Each row below holds a small network's activations on one input, seen along a few directions.
In each table, some parts of the input vary, and every possible input appears once, in random order.
Descriptions start from the smaller parts, as in this example, which fits no table here: one of 6 places along a line, together with either a single point or one of 9 places around a ring or (one of 2 separate values, together with one of 5 places around a ring).
Shared parts are said once, and a part with two or three values counts as separate values.

Other details of the inputs vary at random and push rows far along two fixed directions, the same in every table; ignore that.

Table:
x1: [248 -35 -278 174 236 -140 -124 -383 -320 324 -277]
x2: [275 245 -195 -170 43 43 -199 -201 271 372 286]
x3: [20 -54 -132 311 129 -72 -135 -158 261 370 259]
x4: [-13 -424 -80 -62 82 -242 248 -110 -852 -211 -486]
x5: [-190 138 532 -319 -378 335 65 450 377 -549 -162]
x6: [-218 -81 297 -166 -496 155 250 499 458 -570 13]
x7: [-43 197 361 10 -300 67 493 507 362 -639 -263]
x8: [8 254 26 127 184 155 -382 -309 176 337 69]
x9: [-80 190 12 352 376 15 -264 -73 80 351 112]
x10: [-94 205 44 238 304 -12 -284 -203 179 395 72]
x11: [200 274 -148 437 256 -78 24 -95 110 330 -88]
x12: [-63 -167 -109 -275 -30 -171 168 85 -390 -185 95]
x13: [-4 -30 -138 347 164 -68 -111 -58 229 383 254]
x14: [139 234 -230 151 203 -110 -48 4 75 327 382]
x15: [-36 -53 -105 241 89 -93 -124 -184 245 423 211]
x16: [188 276 -226 -118 56 40 -122 -212 233 303 324]
x17: [149 -400 -68 -253 -76 -74 113 -186 -792 -210 -533]
x18: [-318 129 456 -185 -295 257 115 502 349 -636 -140]
x19: [-236 -491 41 -80 200 -143 -75 -84 -909 -250 -232]
x20: [169 581 186 128 -188 241 173 112 824 -45 -107]
x21: [-63 -708 -64 -317 -192 -55 -23 -142 -736 -132 -168]
x22: [178 248 -255 -50 96 -45 -169 -129 228 320 305]
x23: [-101 157 201 -269 -321 66 388 586 323 -625 197]
x24: [-116 -684 -127 -250 -143 -73 22 -220 -783 -184 -125]
Each input here is: one of 4 separate values, together with one of 6 places along a line.
Question: Changing only the place on the line of 6 turns x21 into x24. The same change can be made to x17. Which row results?
Answer: x20
Question: Change only the choice among 4 separate values in x23. List by row number the other rows that result.
Answer: x3, x7, x19
Question: Change only the choice among 4 separate values in x14. List by row number the other rows that result.
Answer: x9, x11, x13

Table:
x25: [-58 368 179 149 -43 105 32 162 639 -7 102]
x26: [-163 -107 148 -345 -360 129 233 385 79 -527 125]
x27: [-67 -133 143 -136 -185 9 286 263 -116 -405 -169]
x28: [73 431 121 61 -126 97 93 111 658 7 24]
x29: [-7 154 52 190 87 57 -178 -30 288 228 62]
x30: [-87 286 204 155 -77 148 -27 147 653 26 94]
x31: [15 32 -22 206 128 40 -211 -170 67 249 49]
x32: [42 -229 -227 110 325 -202 -245 -366 -636 314 -88]
x33: [112 88 -126 164 117 -74 -50 -183 82 259 14]
x34: [-129 -249 21 -333 -212 -20 136 163 -163 -349 109]
x35: [166 127 -186 213 177 -39 -95 -176 71 307 45]
x36: [203 132 -172 126 161 -30 -120 -278 -12 327 -25]
x37: [79 122 -131 -24 17 -8 -174 -74 246 282 317]
x38: [54 -146 -223 155 319 -119 -228 -367 -471 316 -29]
x39: [-171 -468 67 -130 -40 -61 41 4 -674 -242 -228]
x40: [141 150 -41 48 53 21 -1 -89 116 162 -39]
x41: [-16 -445 -83 -281 -13 -124 128 -39 -856 -316 -355]
x42: [-201 9 310 -132 -223 94 271 393 83 -490 -120]
x43: [-120 -122 133 -331 -291 84 198 320 42 -397 141]
x44: [134 1 -168 135 188 -107 -92 -176 -98 255 -29]
Question: Describe the family of inputs behind these rows.
Answer: one of 4 separate values, together with either a single point or one of 4 places along a line
Question: Changing only the choice among 4 separate values turns x33 into x44. The same change can be made to x25. Which row results?
Answer: x32
Question: Change only the choice among 4 separate values in x37. List by row number the other rows that result.
Answer: x26, x34, x43
Question: Change only the choice among 4 separate values in x36. List by row number the other rows that result.
Answer: x28, x40, x41
